A small network was shown many inputs. Here are its activations along a few directions, one row for each input.
In each table, some parts of the input vary, and every possible input appears once, in random order.
Descriptions start from the smaller parts, as in this example, which fits no table here: ring(5) and (point or ring(11) or (values(2) and line(6))).
Shared parts are said once, and a part with two or three values counts as separate values.

Other details of the inputs vary at random and push rows far along two fixed directions, the same in every table; ignore that.

Rows:
row 1: 7,20,35,0,-7,33,-19,-34,4,-11,17,-12,-13,-33
row 2: 8,-6,-21,-7,-9,2,-8,8,1,-1,1,-11,3,7
row 3: -10,1,-7,4,9,-9,8,4,0,12,-3,6,-13,2
row 4: 20,-22,-26,9,0,-16,21,13,-8,-15,-18,-28,9,37
row 5: 13,-5,-21,-12,-7,5,-11,3,9,1,2,-10,1,4
row 6: 6,17,-4,-13,5,27,-34,-23,15,16,40,-9,-49,-39
row 7: 14,4,-15,6,9,12,-2,-8,2,-3,9,-30,-35,1
row 8: -9,3,41,6,-1,0,6,-7,-16,-19,-6,10,26,2
row 9: 16,-16,-22,12,7,-15,29,13,-9,-18,-19,-28,-6,38
row 10: 6,20,-4,-9,11,28,-31,-21,17,17,35,-8,-51,-38
row 11: 21,-16,-28,11,1,-9,22,14,-7,-12,-17,-30,6,35
row 12: 19,-22,-29,8,-2,-16,18,14,-5,-14,-16,-27,11,38
row 13: 24,-22,-30,4,0,-14,17,12,2,-12,-13,-29,7,34
row 14: 4,-7,-13,5,5,-6,1,1,-5,-4,2,-12,-12,7
row 15: -7,-10,-7,2,6,-20,2,6,-4,4,2,10,-2,3
row 16: 26,7,27,-1,4,31,0,-20,4,-28,7,-30,-2,-1
row 17: -3,9,32,9,-9,8,5,-13,-8,-13,-8,5,20,-8
row 18: 34,-15,16,11,-1,8,33,2,0,-35,-29,-33,28,34
row 19: 15,-21,-20,11,7,-22,28,12,-11,-20,-19,-27,-4,40
row 20: 4,-3,-20,4,-1,-2,1,5,-1,2,1,-10,-5,9
row 21: 11,7,26,6,-2,28,12,-10,5,-15,-9,-14,9,-2
row 22: 19,1,-14,1,13,9,-1,-8,10,0,7,-28,-35,0
row 23: -48,-12,14,4,8,-60,17,22,-18,20,-15,67,22,7
row 24: -39,8,9,-13,-4,-18,-28,4,0,30,19,53,3,-35
row 25: 4,28,35,-6,5,49,-12,-25,9,-5,16,-7,-13,-29
row 26: -8,31,50,-4,-3,43,-36,-39,6,-2,37,3,-29,-54
row 27: -1,-2,34,3,-7,-5,7,-12,-4,-13,-9,11,26,-6
row 28: -13,23,-8,-19,-7,27,-34,-9,16,27,24,17,-20,-37
row 29: 12,-5,-21,-10,-5,2,-4,11,9,4,-2,-7,4,7
row 30: 18,-23,-20,7,9,-24,29,12,-6,-18,-18,-25,-3,38
row 31: 24,-20,-26,6,4,-16,24,16,0,-9,-20,-24,9,37
row 32: 5,35,42,-2,-2,58,-32,-39,10,-5,35,-12,-35,-50
row 33: -18,16,8,-4,9,7,-28,-20,1,18,31,12,-44,-37
row 34: -52,13,68,-2,-5,-14,-18,-14,-9,15,15,73,22,-45
row 35: -15,23,0,-9,5,20,-25,-13,11,29,29,15,-33,-38
row 36: -54,-9,4,3,-9,-53,4,31,-21,23,-17,70,46,3
row 37: 8,1,-16,2,10,4,12,1,4,0,-1,-17,-25,9
row 38: 6,1,-18,3,8,5,6,4,5,5,0,-12,-14,5
row 39: -40,10,7,-15,-11,-11,-32,-1,-4,28,16,54,7,-33
row 40: -48,-11,5,-2,-5,-55,4,30,-12,27,-17,72,45,1
row 41: 4,28,38,-1,2,44,-17,-27,0,-12,20,-11,-14,-28
row 42: 2,16,1,-8,12,21,-29,-25,13,12,36,-11,-57,-37
row 43: 24,-22,-31,-4,-7,-11,14,21,2,-13,-18,-25,20,34
row 44: -55,-1,62,4,0,-41,14,12,-23,9,-19,85,63,-5
row 45: 31,7,21,1,-3,30,4,-23,11,-19,-3,-29,0,-7
row 46: 23,-20,-30,5,1,-16,22,17,3,-8,-19,-24,11,37
row 47: 13,-4,-22,-11,-6,4,-5,7,10,4,-4,-6,5,8
row 48: 22,-14,-33,1,-9,-1,13,20,-1,-13,-17,-29,16,33
row 49: 11,-1,-18,7,6,5,2,1,-1,-4,3,-21,-18,7
row 50: -50,-7,1,-5,-10,-44,6,32,-12,29,-17,72,48,2
row 51: 13,-1,-22,-5,-4,9,-12,1,5,-3,6,-22,-11,0
row 52: 20,-14,-34,6,0,-5,23,16,4,-5,-19,-27,8,35
row 53: -53,-6,2,-1,-7,-48,7,32,-13,30,-19,71,46,1
row 54: 11,7,21,6,-6,20,15,-11,5,-12,-15,-10,17,-2
row 55: 7,-1,-22,-6,-10,7,-7,6,3,0,-3,-8,5,7
Description of these inputs: ring(5) and (values(3) or line(8)).
- The inputs of row 17 and row 27 match in every part but the ring(5) part. If row 55 is changed in the same way as row 17 into row 27, which row does it become? => row 5
- The inputs of row 42 and row 33 match in every part but the ring(5) part. If row 34 is changed in the same way as row 42 into row 33, which row does it become? => row 26
- Change only the line(8) part in row 14. List by row number the other rows that result. => row 2, row 4, row 12, row 19, row 33, row 39, row 51
- Change only the ring(5) part in row 10. List by row number the other rows that result. => row 14, row 15, row 38, row 49
- List by row number the other rows that have the ring(5) part in common with row 50. => row 3, row 21, row 25, row 28, row 35, row 37, row 38, row 52, row 53, row 54
- Start at row 23 and move only the line(8) part, one step at a time. The first step leads to row 22. Which rows follow, in order? => row 10, row 31, row 46, row 40, row 29, row 47

Rows:
row 56: 30,-22,-15,11,-18,-4,31,18,-3,-27,-40,-32,52,43
row 57: -20,-13,-13,8,6,-30,29,26,-6,9,-27,17,22,26
row 58: -42,-22,-2,1,-5,-56,-2,22,-20,15,-7,53,30,6
row 59: 23,25,10,-22,-5,58,-35,-27,28,-1,29,-18,-24,-39
row 60: 17,14,6,-17,-8,36,-15,-7,9,-7,7,-18,3,-8
row 61: 23,12,-8,-3,-14,43,-11,-9,6,-16,3,-31,3,0
row 62: 12,-26,-26,13,3,-27,25,30,-6,-9,-25,-12,17,44
row 63: -1,-4,-18,2,6,-7,22,9,3,5,-16,-3,-2,20
row 64: -13,-27,-16,1,-7,-46,12,17,-16,-1,-17,17,23,27
row 65: -19,20,1,-13,0,3,-39,-17,5,24,38,25,-35,-44
row 66: -47,9,59,10,5,-29,1,-8,-22,0,0,55,2,-29
row 67: 11,-21,-26,11,8,-23,34,27,-7,-6,-30,-12,21,39
row 68: 44,-6,-34,1,3,21,6,-2,12,-13,1,-55,-31,22
row 69: -43,22,62,5,16,-3,-24,-30,-12,14,30,50,-15,-48
row 70: -44,7,9,-3,5,-28,-2,6,-10,34,0,60,7,-18
row 71: 24,25,10,-16,-10,56,-35,-30,28,4,27,-26,-24,-42
row 72: -11,5,-8,-6,2,-8,-21,1,0,12,23,10,-14,-18
row 73: 54,0,8,17,14,42,24,-26,8,-36,4,-77,-36,19
- Describe the family of inputs behind these rows. => values(3) or ring(5) or (values(2) and line(5))

Rows:
row 74: 0,22,10,-4,13,25,-31,-32,11,11,41,-12,-66,-45
row 75: 35,-3,-6,9,3,24,24,0,6,-24,-18,-46,4,25
row 76: -42,2,34,5,-2,-27,11,11,-15,14,-13,60,38,-6
row 77: 39,-12,-9,3,-4,13,8,-3,3,-29,-9,-45,8,24
row 78: -45,-1,-5,-4,-7,-34,-14,18,-12,28,4,56,18,-12
row 79: 9,26,16,-13,-3,46,-39,-33,16,2,38,-16,-37,-45
row 80: -35,-5,29,0,-8,-32,-3,8,-15,8,-5,53,38,-8
row 81: 61,-36,-42,17,15,-9,50,18,-5,-48,-34,-84,-4,79
row 82: -25,-27,3,24,9,-61,44,24,-26,-2,-34,29,33,39
row 83: -31,-11,-14,-2,-6,-38,0,24,-12,19,-10,41,26,7
row 84: 9,29,17,-12,-1,49,-35,-33,16,4,33,-14,-40,-45
row 85: -37,-6,-2,-6,-2,-36,0,21,-2,30,-6,57,22,-5
row 86: 59,-27,-58,3,0,4,33,21,11,-25,-31,-72,5,60
row 87: -39,-3,30,4,-6,-31,10,11,-16,9,-17,54,41,-1
row 88: 2,26,-16,-18,1,37,-43,-20,20,24,40,-7,-51,-44
row 89: 4,34,20,-10,3,52,-31,-32,17,8,33,-10,-40,-46
row 90: 37,-8,-8,3,-5,18,15,-3,4,-29,-13,-45,6,24
- Describe the family of inputs behind these rows. => values(3) or line(5) or line(9)
- Start at row 78 and move only the line(5) part, one step at a time. The first step leads to row 83. Which rows follow, in order? => row 88, row 86, row 85

Rows:
row 91: -33,-4,3,-14,-2,-25,2,28,1,24,-12,57,34,1
row 92: -37,2,7,-16,7,-20,-1,16,2,28,1,56,12,-7
row 93: -51,9,4,7,4,-28,-4,13,-26,18,3,48,0,-8
row 94: 29,27,-18,-27,4,65,-38,-14,35,15,36,-27,-38,-33
row 95: 34,29,55,9,-6,66,-5,-58,20,-24,12,-46,-22,-46
row 96: -17,0,84,4,-7,-10,1,-20,-20,-25,-3,39,44,-15
row 97: 61,-45,-51,4,-12,-15,28,26,0,-42,-35,-67,42,73
row 98: 11,46,58,7,-3,85,-28,-52,1,-27,28,-35,-30,-43
row 99: 48,-47,-40,9,5,-37,41,24,-10,-44,-36,-60,17,77
row 100: -42,2,-7,3,-16,-22,-6,24,-22,19,-8,47,42,2
row 101: 16,29,-6,-23,22,49,-30,-21,28,16,39,-22,-69,-34
row 102: -47,2,-3,3,-15,-26,-4,24,-22,16,-9,48,32,-1
row 103: 2,24,-19,-7,-2,40,-27,-16,2,5,27,-26,-45,-20
row 104: 23,21,-20,-7,-1,40,-25,-35,28,16,29,-34,-62,-39
row 105: -40,-3,14,-3,22,-33,9,21,-6,27,3,57,3,-2
row 106: -33,-7,-1,5,-16,-39,3,13,-2,28,-18,51,30,-12
row 107: -38,-2,11,15,7,-43,7,0,-6,32,1,48,-7,-19
row 108: 41,3,46,4,5,38,37,-8,8,-46,-25,-39,32,28
row 109: -37,-12,17,-1,11,-48,-11,6,-15,15,16,47,-3,-10
row 110: 59,-49,-49,6,-3,-24,39,22,-4,-47,-36,-71,22,79
row 111: 8,26,-13,5,15,42,-24,-20,1,5,40,-36,-70,-23
row 112: 30,-9,-34,7,-14,2,10,3,13,1,-17,-30,13,13
row 113: -27,-12,4,-12,-12,-34,-19,12,-7,10,5,43,23,-11
row 114: 39,-29,-41,21,6,-24,47,12,1,-18,-40,-48,1,51
- Describe the family of inputs behind these rows. => values(4) and (point or line(5))
- The inputs of row 94 and row 100 match in every part but the values(4) part. If row 91 is changed in the same way as row 94 into row 100, which row does it become? => row 102
- Change only the values(4) part in row 101. List by row number the other rows that result. => row 93, row 99, row 114
- Change only the line(5) part in row 114. List by row number the other rows that result. => row 104, row 106, row 107, row 112
